A small network was shown many inputs. Here are its activations along a few directions, one row for each input.
In each table, some parts of the input vary, and every possible input appears once, in random order.
Descriptions start from the smaller parts, as in this example, which fits no table here: values(3) and (point or ring(11) or (line(4) and ring(8))).
Shared parts are said once, and a part with two or three values counts as separate values.

Other details of the inputs shift rows strongly along two fixed directions, in all tables alike. That doesn't count.

Table:
R1: [77, -103, -396, -10, -313, -215, -5, -128, 171, 1, 141, 193, -61]
R2: [143, 175, 541, 112, 667, 315, 56, -167, -320, -94, -152, 92, -207]
R3: [285, -155, 4, 291, -19, 235, -56, -345, -13, -133, 351, 177, 54]
R4: [-61, -109, -239, 28, -390, -123, -111, 3, 148, 31, 383, -71, 154]
R5: [211, -19, -7, 100, 161, 106, -106, -297, -76, -222, 355, 385, 27]
R6: [284, -136, -41, 285, 82, 139, -82, -355, -8, -170, 305, 340, -54]
R7: [7, 9, -363, -193, -230, -245, -27, -77, 108, -58, 205, 251, 23]
R8: [15, -109, -266, -135, -348, -189, -19, -64, 70, 2, 357, -77, 248]
R9: [127, -68, 93, 43, 93, 102, -197, -200, -77, -220, 458, 263, 106]
R10: [224, -209, -76, 162, -169, 77, -139, -374, -47, -207, 746, 209, 311]
R11: [-95, -119, -244, 14, -401, -112, -110, 43, 59, -22, 372, -60, 146]
R12: [64, 33, 531, 318, 473, 423, -36, 1, -216, 92, -50, -257, 33]
R13: [-308, 142, 139, -188, 84, -80, -29, 496, -46, 220, -448, -276, -134]
R14: [-198, 162, -112, -181, 83, -157, 81, 506, 94, 314, -624, -208, -123]
R15: [134, -45, 8, 95, 94, 22, 73, -112, -23, -45, -39, 116, -181]
R16: [196, -71, 20, -47, 55, 85, 162, -212, -102, -55, 17, -41, 23]
R17: [-149, 74, -150, -210, 54, -158, 221, 349, -5, 282, -689, -273, -195]
R18: [-284, -5, -118, 203, -449, -135, -161, 33, 497, -169, 177, 153, 166]
R19: [-126, -21, -201, -58, -332, -196, -242, 99, 175, -47, 321, 141, 7]
R20: [-126, 58, -87, -174, -46, -58, 226, 327, -27, 295, -612, -418, -90]
R21: [-54, 49, -162, -339, -32, -155, 300, 222, 8, 341, -613, -441, 27]
R22: [212, 64, 394, 73, 610, 292, 179, -253, -286, -38, -259, -1, -205]
R23: [293, -77, -33, 97, 107, 65, 7, -492, -80, -178, 294, 301, -34]
R24: [132, -45, 35, 124, -16, 110, 48, -155, 2, 45, -6, -77, -55]
R25: [-124, 28, -320, -421, -185, -219, 305, 295, -9, 291, -582, -417, 48]
R26: [-59, -27, -235, -230, -283, -221, -125, -3, 81, -66, 330, 140, 96]
R27: [-31, 0, -313, -9, -293, -237, -149, -2, 180, -49, 221, 274, -57]
R28: [-90, 194, 830, 545, 483, 456, -111, -75, 50, -235, -172, -1, -70]
R29: [-166, 35, 75, -240, 81, -83, 169, 295, -151, 231, -367, -468, 106]
R30: [136, -168, -540, -134, -424, -280, 14, -312, 56, -170, 388, 365, 81]
R31: [-69, -20, -318, -25, -289, -213, -139, 41, 95, -117, 212, 290, -67]
R32: [142, 54, 623, 165, 544, 378, 63, -161, -361, -34, 12, -228, 25]
R33: [71, 120, 674, 81, 632, 346, -39, -98, -345, -105, -20, -12, -136]
R34: [-299, 83, -76, -442, -29, -230, 95, 453, -61, 224, -411, -264, 1]
R35: [-259, -61, -536, -279, -545, -371, -158, 430, 301, 126, 87, 9, 125]
R36: [61, 73, 619, 294, 478, 426, -13, -31, -269, 7, -14, -249, -77]
R37: [310, -135, -75, 115, 137, 111, 11, -443, -83, -161, 279, 328, 43]
R38: [94, -134, -304, -1, -406, -87, 49, -103, 108, -25, 222, 61, 19]
R39: [-199, 185, 2, -185, 88, -154, 111, 458, 39, 238, -566, -174, -222]
R40: [-181, 188, -18, -312, 166, -140, 173, 303, -118, 218, -550, -160, -118]
R41: [-67, -41, 270, 521, -37, 228, -242, -209, 312, -343, 353, 312, 174]
R42: [179, -178, -394, -115, -300, -100, 89, -181, 77, -6, 182, 60, 215]
R43: [10, 142, 708, 240, 569, 366, -145, 32, -250, -76, -50, -21, -225]
R44: [-463, 185, 57, 21, -207, -121, 11, 465, 340, 86, -544, -264, 56]
Description of these inputs: line(4) and (point or (values(2) and ring(5))).
Q: Changing only the line(4) part turns R28 into R41. The same change can be made to R2. Which row results?
A: R5
Q: A walk changes only the ring(5) part. It starts at R32 and steps to R16. List the rest of the walk in order.
A: R22, R2, R33
Q: Change only the values(2) part in R24. List by row number the other rows that result.
A: R21
Q: Which other rows agree with R30 in the line(4) part? List them by row number.
A: R11, R13, R17, R20, R25, R29, R31, R34, R40, R44
